Each row below holds a small network's activations on one input, seen along a few directions.
Each table varies a few parts of the input and shows all the possible inputs, shuffled.
A made-up example of a description, with smaller parts first: one of 2 separate values, together with either a single point or one of 11 places around a ring or (one of 4 places along a line, together with one of 5 places around a ring).
Shared parts are said once, and a part with two or three values counts as separate values.
(in the rows, 100 means zero)

A family of inputs:
row 1: [114,127,88,95,106,83,94,105,103,144,82]
row 2: [98,106,106,103,84,101,110,100,105,90,103]
row 3: [87,98,108,112,79,106,119,97,106,93,110]
row 4: [89,88,108,118,98,106,121,96,86,47,112]
row 5: [95,101,106,113,82,112,124,100,103,112,108]
row 6: [89,36,73,67,145,148,47,108,86,101,133]
row 7: [106,124,86,94,106,71,93,97,117,144,78]
row 8: [99,107,108,102,89,87,99,96,102,72,96]
row 9: [89,56,77,49,158,132,33,105,71,106,110]
row 10: [101,96,109,109,103,103,112,98,86,45,106]
row 11: [82,93,108,114,81,98,118,95,107,75,107]
row 12: [99,100,104,115,83,115,126,101,105,133,104]
row 13: [107,119,109,95,104,68,88,103,94,76,88]
row 14: [113,112,116,98,121,77,93,102,75,50,93]
row 15: [108,113,113,96,112,70,89,102,88,60,89]
row 16: [110,125,105,93,101,76,89,105,94,93,91]
row 17: [116,127,98,91,102,82,93,107,90,113,92]
row 18: [100,103,110,105,98,89,100,96,95,56,95]
row 19: [97,103,97,105,91,96,113,92,131,142,90]
row 20: [109,116,102,102,90,102,103,101,98,108,97]
row 21: [93,102,108,105,86,95,107,98,106,72,101]
row 22: [106,101,111,105,106,94,103,96,82,46,101]
row 23: [83,88,106,117,89,99,119,94,100,59,108]
row 24: [104,105,98,105,89,106,116,100,116,142,94]
row 25: [84,27,74,79,141,148,55,110,90,101,143]
row 26: [113,116,98,104,91,105,105,102,99,129,92]
row 27: [103,112,106,100,87,94,99,98,101,90,98]
row 28: [108,109,100,106,88,111,116,105,104,130,97]
row 29: [91,41,74,60,147,143,42,104,81,102,124]
row 30: [119,128,92,94,103,86,96,108,92,133,87]
row 31: [95,96,102,114,85,108,125,98,117,144,101]
row 32: [105,109,103,103,86,108,114,101,102,110,103]
row 33: [108,113,94,103,93,98,107,99,111,140,88]
row 34: [87,94,102,117,86,100,121,91,131,144,96]
row 35: [94,97,109,109,95,96,108,98,99,56,100]
row 36: [101,111,93,103,95,88,104,92,126,140,83]
The inputs of row 9 and row 25 match in every part but one. If row 13 is changed in the same way as row 9 into row 25, which row does it become?
Answer: row 11
What is each input in this table made of?
Answer: one of 4 places along a line, together with either a single point or one of 8 places along a line
Which other rows does row 31 become when the place on the line of 4 takes its other values? List them by row number.
Answer: row 1, row 24, row 33
Which other rows does row 36 become when the place on the line of 8 takes its other values? List them by row number.
Answer: row 8, row 18, row 20, row 22, row 26, row 27, row 33
Which other rows does row 19 become when the place on the line of 4 takes its other values? List them by row number.
Answer: row 7, row 34, row 36

A family of inputs:
row 37: [113,125,108,93,88,60,98,93,108,86,81]
row 38: [79,95,107,126,86,94,135,94,114,81,97]
row 39: [104,98,85,94,106,118,93,107,94,131,105]
row 40: [99,112,109,125,83,99,125,95,105,86,93]
row 41: [87,62,94,80,137,120,60,105,68,24,120]
row 42: [117,119,115,112,82,90,119,104,92,91,94]
row 43: [109,101,92,82,126,89,75,97,108,129,86]
row 44: [76,70,96,102,90,126,105,100,122,119,122]
row 45: [108,103,93,83,118,106,88,103,91,135,94]
row 46: [100,82,89,99,96,122,97,100,108,126,118]
row 47: [108,133,111,103,87,77,106,102,91,92,90]
What is each input in this table made of?
Answer: either a single point or (one of 2 separate values, together with one of 5 places along a line)

A family of inputs:
row 48: [109,135,102,114,62,83,138,97,131,152,87]
row 49: [88,57,90,53,109,136,30,101,77,45,135]
row 50: [121,154,122,115,84,56,122,96,103,95,66]
row 51: [94,116,105,127,52,94,146,100,140,151,105]
row 52: [77,104,102,138,41,107,141,102,144,163,114]
row 53: [125,164,102,102,83,62,113,92,110,143,55]
row 54: [115,150,100,104,74,73,124,95,121,154,70]
row 55: [111,142,128,126,79,60,132,94,104,70,76]
row 56: [111,76,85,63,119,149,49,127,55,66,134]
row 57: [101,129,129,134,75,65,145,96,103,47,91]
row 58: [90,36,102,104,124,186,122,84,86,111,112]
row 59: [86,115,125,148,64,72,163,92,99,24,103]
row 60: [54,30,86,47,138,133,25,100,96,67,123]
row 61: [111,71,78,72,156,134,56,124,48,106,137]
row 62: [128,164,112,106,85,57,112,94,105,121,54]
row 63: [104,40,68,76,175,108,49,114,72,112,122]
row 64: [75,17,65,71,181,122,33,91,106,75,117]
What is each input in this table made of?
Answer: either a single point or one of 6 places around a ring or one of 10 places along a line
A walk changes only the place on the ring of 6. It starts at row 64 and steps to row 63. List the rest of the walk in order.
Answer: row 61, row 56, row 49, row 60

A family of inputs:
row 65: [137,99,91,129,120,58,122,86,143,132,82]
row 66: [115,115,95,81,105,75,100,98,133,174,83]
row 67: [110,94,47,79,149,89,72,130,53,107,100]
row 68: [97,27,127,87,132,152,91,113,72,71,124]
row 69: [108,51,102,85,139,166,81,72,76,92,83]
row 70: [88,108,88,113,62,134,120,111,137,162,106]
row 71: [113,89,78,147,76,110,154,94,144,121,109]
row 72: [156,175,123,85,67,67,83,111,91,71,76]
row 73: [80,102,107,142,76,88,167,87,107,72,103]
row 74: [39,38,80,54,103,85,15,78,157,18,108]
row 75: [91,115,105,64,92,77,82,96,111,197,78]
row 76: [99,119,122,141,119,48,127,92,110,83,64]
row 77: [114,100,73,66,158,150,81,82,75,100,81]
row 78: [84,147,145,127,105,47,119,98,86,54,63]
row 79: [62,109,101,103,53,134,97,106,115,184,107]
row 80: [100,56,110,88,133,126,74,135,67,71,175]
row 81: [139,155,111,97,20,112,113,110,88,59,103]
row 82: [97,77,62,93,132,102,44,116,56,88,152]
row 83: [71,124,131,119,60,81,160,85,80,44,103]
What is each input in this table made of?
Answer: either a single point or one of 6 places around a ring or (one of 2 separate values, together with one of 6 places along a line)
Which other rows does row 66 become when the choice among 2 separate values takes its other values? List them by row number.
Answer: row 70
Which other rows does row 71 become when the choice among 2 separate values takes its other values? List them by row number.
Answer: row 65

A family of inputs:
row 84: [118,143,125,127,73,89,146,107,90,88,93]
row 85: [131,131,110,121,76,111,141,110,79,136,98]
row 86: [94,115,90,98,95,69,99,91,148,161,75]
row 87: [110,133,92,109,81,93,122,95,115,148,78]
row 88: [97,142,130,128,65,50,135,91,115,46,77]
row 89: [82,36,85,64,180,121,54,100,70,73,107]
row 90: [83,136,131,125,59,26,125,79,129,29,67]
row 91: [128,139,118,125,74,105,147,111,78,113,100]
row 92: [99,103,92,96,100,72,90,96,151,184,81]
row 93: [99,129,90,104,87,79,110,89,133,149,72]
row 94: [57,5,84,131,112,146,118,94,123,66,153]
row 95: [92,70,79,70,165,104,28,120,52,87,126]
row 96: [103,45,94,66,156,147,51,85,73,59,105]
row 97: [121,128,98,115,80,106,133,102,94,146,89]
row 98: [112,70,83,58,129,143,35,115,72,57,119]
row 99: [55,54,101,82,70,164,87,101,106,120,137]
row 100: [111,78,72,56,127,105,38,119,69,73,136]
row 101: [107,143,127,127,71,70,141,99,102,66,88]
What is each input in this table made of?
Answer: either one of 2 separate values or one of 5 places around a ring or one of 11 places along a line

A family of inputs:
row 102: [96,119,112,64,94,85,34,102,76,33,97]
row 103: [122,149,110,99,103,48,119,77,129,148,43]
row 104: [101,58,96,86,122,138,78,94,77,6,118]
row 105: [90,31,97,85,175,150,81,107,58,83,122]
row 106: [112,68,58,74,161,125,55,112,65,146,123]
row 107: [119,115,77,45,107,86,36,122,90,129,100]
row 108: [104,110,127,141,47,117,164,102,77,74,117]
row 109: [108,128,112,136,118,26,118,97,119,83,70]
row 110: [32,17,80,102,81,133,92,78,180,143,125]
row 111: [79,129,123,133,70,48,148,91,114,25,91]
row 112: [116,147,92,107,70,107,125,100,116,185,69]
row 113: [122,129,114,128,52,138,149,118,97,145,125]
What is each input in this table made of?
Answer: either a single point or one of 5 places around a ring or one of 6 places around a ring
A walk changes only the place on the ring of 5. It starts at row 105 and steps to row 104. List the rest of the walk in order.
Answer: row 102, row 107, row 106

A family of inputs:
row 114: [85,141,117,100,75,47,95,102,108,60,84]
row 115: [82,53,65,63,153,107,44,96,113,132,102]
row 116: [76,66,103,153,80,134,148,102,107,83,145]
row 117: [116,92,110,98,119,93,106,101,62,6,114]
row 118: [154,144,93,88,116,84,75,112,58,104,84]
row 119: [127,112,93,82,112,140,92,114,56,145,94]
row 120: [74,113,122,121,99,49,124,94,99,22,87]
row 121: [82,91,98,121,54,130,125,113,116,123,138]
row 122: [65,42,76,59,129,114,29,94,124,101,119]
row 123: [115,98,100,89,117,150,98,116,65,114,104]
row 124: [114,113,87,114,78,113,137,117,103,187,115]
row 125: [89,68,56,56,156,100,39,90,106,164,97]
row 126: [124,161,116,103,97,34,97,98,99,126,66]
row 127: [116,134,107,107,76,73,130,81,147,169,61]
row 128: [63,9,89,86,150,111,50,93,117,65,122]
row 129: [93,59,121,105,115,157,115,97,66,46,130]
row 130: [81,111,111,112,46,87,124,76,149,102,77]
row 131: [141,129,94,91,120,89,82,115,64,74,92]
row 132: [106,148,118,110,98,42,106,104,102,97,70]
row 133: [100,121,106,117,80,83,135,82,148,137,67]
row 134: [98,88,110,81,90,157,88,107,69,84,122]
row 135: [72,86,112,139,71,90,145,68,141,60,82]
row 136: [101,101,93,127,77,125,142,118,112,159,121]
row 137: [125,121,103,79,91,91,75,111,67,41,108]
What is each input in this table made of?
Answer: one of 4 places along a line, together with either a single point or one of 5 places around a ring
The inputs of row 115 and row 128 match in every part but the place on the line of 4. If row 133 is changed in the same way as row 115 into row 128, which row does it become?
Answer: row 135
Which other rows does row 124 become when the place on the line of 4 takes its other values? List them by row number.
Answer: row 116, row 121, row 136
Which other rows does row 134 become when the place on the ring of 5 takes its other values? List them by row number.
Answer: row 114, row 121, row 130, row 137
